A small network was trained on invented records. Each row is its activation on one of them, seen along a few directions.
Records have a field called C. Each example row is followed by its value.
The word missing means that the record has no C.
The largest differences between rows may come from other fields.
(in the rows, 500 means zero)
Strong random noise was added to every row along 8 fixed directions; ignore it. To show where, here is one row again and again, with new noise each time:
[529 453 579 558 577 440 565 592 472 636 368 443 761 553 648 507 408 514
 251 511 480 509 406 266 421 457 361 470 314 448]
[743 302 593 492 449 296 560 699 300 532 428 428 629 626 685 268 540 569
 323 504 367 786 523 334 505 346 476 549 358 430]
[433 496 586 367 504 552 531 473 416 463 437 458 465 441 375 359 544 599
 661 492 503 554 380 480 605 420 459 533 654 514]
[576 355 541 455 309 429 389 601 441 556 452 608 759 508 527 484 475 581
 616 489 229 517 535 489 542 603 488 600 560 431]
[499 476 592 659 602 546 612 476 633 650 400 476 530 404 491 477 513 549
 581 383 337 420 586 452 538 564 358 623 507 474]
[529 481 530 558 466 544 603 532 474 456 553 459 561 546 606 585 541 395
 468 498 497 571 475 594 366 382 500 374 423 485]
[675 563 398 816 644 496 596 511 632 575 534 494 422 499 647 508 541 479
 418 405 517 437 700 388 400 561 609 420 251 486]
[580 540 446 580 444 442 480 486 527 365 651 460 339 643 604 478 539 380
 320 532 665 626 540 585 433 378 582 380 438 544]
[715 505 395 382 591 500 557 691 223 426 581 368 452 526 577 592 403 569
 411 590 657 644 534 452 475 508 688 306 295 446]
[527 472 543 586 494 485 553 537 520 539 483 477 628 553 616 541 486 444
 379 492 471 523 478 464 408 445 438 449 400 476]

[459 450 631 422 588 559 667 543 391 491 443 358 456 466 448 468 521 527
 536 498 511 617 406 529 535 381 376 480 554 492] -> c2
[658 502 336 393 427 570 464 585 328 326 682 535 327 475 466 571 584 544
 686 562 593 601 631 648 530 540 804 345 512 482] -> c4
[421 575 443 554 565 616 531 462 545 550 484 556 611 410 474 654 471 477
 627 471 491 318 449 474 402 584 539 403 418 497] -> missing
[426 485 616 366 612 597 611 491 465 575 414 409 458 352 358 504 460 605
 654 475 438 490 461 533 639 515 346 644 629 465] -> c3
[411 585 429 534 529 621 492 458 617 522 564 514 517 466 475 732 407 438
 475 494 584 337 497 591 444 602 477 417 477 516] -> c6
[574 536 421 648 643 519 496 541 619 614 492 507 479 485 556 603 406 529
 337 502 569 400 667 362 515 687 493 483 380 488] -> c5
[491 551 448 535 544 568 535 450 507 499 483 555 472 417 435 431 583 551
 714 434 478 420 484 447 484 509 606 463 492 515] -> missing
[387 443 590 400 393 541 543 504 408 418 500 504 657 585 541 537 562 381
 451 586 551 610 304 558 404 297 437 364 552 514] -> c5
[633 478 421 524 588 526 572 571 472 521 579 447 356 455 498 605 467 488
 509 503 502 519 688 584 525 607 562 497 423 481] -> c9
[651 390 538 519 470 351 516 595 435 537 497 430 521 606 607 433 458 507
 335 475 411 633 580 470 514 473 442 590 415 475] -> c8
[381 444 676 420 562 554 698 506 457 589 484 299 501 481 510 605 400 355
 397 489 446 568 402 707 433 369 256 551 454 504] -> c6
[535 594 445 597 647 603 611 448 511 479 493 493 345 429 455 424 631 568
 634 447 608 477 539 409 517 475 627 403 490 520] -> c1
[549 480 463 664 485 450 440 446 688 559 561 563 403 510 503 535 492 457
 506 445 400 431 707 589 558 641 493 638 512 503] -> c4
[595 557 421 473 547 307 369 463 475 471 458 514 373 587 512 135 498 612
 377 503 639 568 444 240 583 432 620 578 423 547] -> c3
[472 524 500 467 515 402 435 484 447 547 357 531 644 550 513 266 509 584
 417 504 571 477 317 191 499 430 502 508 424 518] -> c8
[484 485 441 667 430 571 448 551 645 648 482 671 833 463 588 787 432 449
 486 480 327 274 581 467 370 713 466 435 414 442] -> c2
[398 613 577 545 717 536 663 372 557 439 488 321 197 527 444 346 552 433
 377 493 775 584 383 465 524 285 397 464 508 588] -> c1
[549 440 490 313 504 496 484 599 328 477 477 453 488 480 450 479 459 604
 481 567 556 584 493 446 604 516 522 495 542 484] -> c9
[353 579 523 560 605 607 541 434 641 575 439 502 514 422 441 590 464 501
 433 489 573 349 475 426 514 560 360 484 567 529] -> c7
[577 468 519 526 657 558 662 624 349 578 369 456 643 423 549 521 552 620
 500 493 473 510 478 258 453 488 525 372 362 438] -> c10
[623 465 508 623 606 497 653 573 478 506 506 413 406 489 570 497 560 499
 462 465 480 578 614 496 461 473 523 453 398 471] -> c10
[556 436 528 488 416 416 448 513 497 412 555 482 335 596 487 353 564 514
 408 532 531 661 592 525 611 459 481 550 638 534] -> c7

Here are new rows. What is C for each?
[431 539 557 675 611 521 612 372 653 580 402 492 433 460 461 296 609 511
 589 367 476 425 454 393 496 423 432 556 484 543] -> c6
[723 494 393 643 614 477 549 593 483 612 509 497 518 419 588 568 437 575
 590 425 362 426 707 436 470 684 645 521 253 418] -> c3
[447 679 287 469 452 547 244 430 524 447 527 688 550 465 398 521 466 598
 626 561 684 277 433 318 522 698 754 356 507 536] -> c1
[503 499 457 430 315 515 431 503 434 323 638 560 438 580 488 519 612 438
 557 572 577 609 500 653 480 435 617 372 643 532] -> c7
[469 471 562 587 504 515 550 438 634 596 460 488 498 435 444 491 471 500
 663 376 300 399 567 611 530 591 385 681 564 493] -> c8
[655 593 305 618 570 569 593 500 460 369 691 503 281 507 577 570 627 398
 567 499 665 538 626 603 361 436 806 271 301 516] -> c4
[545 406 552 706 353 468 492 472 698 546 595 562 536 559 587 634 520 339
 525 423 248 488 710 758 451 572 401 629 541 480] -> c1
[492 462 502 236 356 430 311 537 376 314 628 448 283 588 357 510 429 534
 420 651 635 673 514 673 715 534 501 543 769 534] -> c10
[446 630 348 416 384 477 267 343 585 342 627 602 225 516 320 357 519 528
 631 500 654 427 514 590 637 565 666 555 704 611] -> c8
[430 594 408 587 423 488 356 345 689 468 555 661 432 490 439 430 554 453
 615 468 503 362 510 524 509 552 580 555 566 555] -> c3
[357 573 491 420 455 382 327 438 515 452 466 528 581 657 516 413 432 451
 182 616 759 488 259 285 484 396 445 426 480 569] -> missing
